Each row below holds a small network's activations on one input, seen along a few directions.
Each table varies a few parts of the input and shows all the possible inputs, shuffled.
Descriptions start from the smaller parts, as in this example, which fits no table here: one of 2 separate values, together with either a single point or one of 9 places around a ring or (one of 6 places along a line, together with one of 8 places around a ring).
Shared parts are said once, and a part with two or three values counts as separate values.

Other details of the inputs shift rows strongly along two fixed directions, in all tables alike. That doesn't count.

Rows:
r1: [-10   6 -42 -48  -7   8   9 -33  23  -1 -40]
r2: [ 24 -10  11 -11  -7   9 -11 -14  13  15  17]
r3: [-3 -3 -2  1  3 -4  1  5 -2  1 -2]
r4: [-2  0 -3  5  2 -3  1  4 -3 -2  1]
r5: [-3  6  1  4  4 -5 -2 -2 -5  0  1]
r6: [ 21 -13   7  -9  -5  11 -12 -14  15  17  21]
r7: [-4  0 -1  6  1 -2  4  2 -2 -5 -1]
r8: [-2  4 -2  2  0  0  0  6 -1 -5  0]
r9: [-4  0  3  1  2 -3  2  6  0 -4 -2]
r10: [-2  2  0  5 -2  2  0  5 -2 -3  0]
r11: [-5 -2 -1  3  1 -5  3  4 -3  1 -3]
r12: [ 24 -13   7  -9  -3  12 -11 -13  11  18  19]
r13: [ 0  7  3  3  5 -3  3 -2 -5 -3  0]
r14: [-4  0  4  3  0 -1  3  5 -1 -3 -3]
r15: [ 0  7  5  2  3 -7  2 -3 -4 -1  0]
r16: [-3 -1 -2  6  1 -1  2  2 -3 -2 -1]
r17: [-3  7  1  2  1 -3 -4 -1 -7 -1  0]
r18: [-3  2 -3  5 -1  0  1  4 -5 -2 -1]
r19: [-5 -2  1  2  1 -4  4  3 -1 -2 -3]
r20: [-4  0 -1  6  2 -1  3  2 -1 -5 -2]
r21: [ 0  8  4  1  2  0  0  0 -6 -4  0]
r22: [-4  1 -2  5  3 -3  3  4 -2 -5  1]
r23: [-2  2  1  5  0  1  2  3  0 -6 -1]
r24: [-3  3 -1  5  0  2  0  5 -2 -4 -2]
r25: [-4  0  3  3  1  0  0  7 -2 -2 -4]
r26: [-2  3  0  4  1 -1  2  4 -1 -6  1]
r27: [ 0  8  5  0  0 -5 -1 -1 -6 -3 -1]
r28: [-3  8  3  1  1 -2 -3  0 -5 -3  1]
r29: [-5 -2  0  1  3 -4  3  4 -1 -2 -2]
r30: [-4  1 -1  6  1 -3  4  3 -3 -5  1]
r31: [ -8   6 -39 -50  -9   8   8 -32  26  -2 -34]
r32: [-4  0  0  3  0 -2  1  6 -4  1 -5]
r33: [ 19 -15   3  -4  -9  12 -10  -5  10  15  19]
r34: [-3  1  1  0  1 -3  0  8 -1 -2 -2]
r35: [-5  0  3  2  1  0  3  4  0 -4 -5]
r36: [-2  0 -3  5  0 -3  2  2 -3 -1  1]
r37: [-3  4 -2  3 -2  0  1  4 -2 -4  0]
r38: [-5 -2  2  4  2 -3  4  4 -1 -1 -4]
r39: [-4 -3  2  4  3 -1  3  3 -1 -1 -4]
r40: [-5 -3  0  4  3 -3  2  4 -3  1 -5]
r41: [-4 -3  0  4  2 -3  2  4 -3  1 -4]
r42: [-2 -2 -1  1  1 -3 -1  7 -3  2 -1]
r43: [ 21 -16   3  -5  -7  12 -12  -4  11  15  20]
r44: [-4  1  2  2  0 -1  1  6 -2 -2 -5]
r45: [-5  1 -1  2  0 -4  2  6 -5  0 -4]
r46: [ 0  7  2  2  3 -1  0 -1 -8 -2  0]
r47: [ 1  8  5  2  3 -1  3 -2 -5 -5  0]
r48: [-3  9  4  2  2 -2 -1 -1 -3 -4  1]
r49: [ 22 -20   5  -3  -6  13 -11  -7  13  17  19]
r50: [ 0  7  3  1  1 -6 -2 -2 -8 -1 -1]
r51: [ 21 -18   4  -4  -7  14 -12  -5  11  16  17]
r52: [-4  0  3  2  0 -2  4  4  0 -3 -2]
r53: [-3  2  1  5 -1 -1  3  4 -1 -6  2]
r54: [-2  2  2  6 -1  1  2  4 -1 -5  1]
r55: [ 0  6  3  2  3 -8  0 -3 -6  1 -1]
Description of these inputs: one of 5 places around a ring, together with either one of 3 separate values or (one of 2 separate values, together with one of 4 places along a line).
Changing only the place on the ring of 5 turns r8 into r4. The same change can be made to r34. Which row results?
> r3
Which other rows does r17 become when the choice among 3 separate values takes its other values? List them by row number.
> r46, r50
Which other rows agree with r19 in the place on the ring of 5? List them by row number.
> r6, r7, r13, r15, r20, r22, r29, r30, r38, r39
Which other rows does r49 become when the place on the ring of 5 takes its other values? List them by row number.
> r20, r23, r24, r51
Which other rows does r24 become when the choice among 2 separate values takes its other values? List them by row number.
> r25
Which other rows agree with r48 in the place on the ring of 5? List them by row number.
> r2, r9, r14, r23, r26, r35, r47, r52, r53, r54
Start at r43 and move only the place on the line of 4, one step at a time. The first step leads to r33. Which rows follow, in order?
> r18, r51
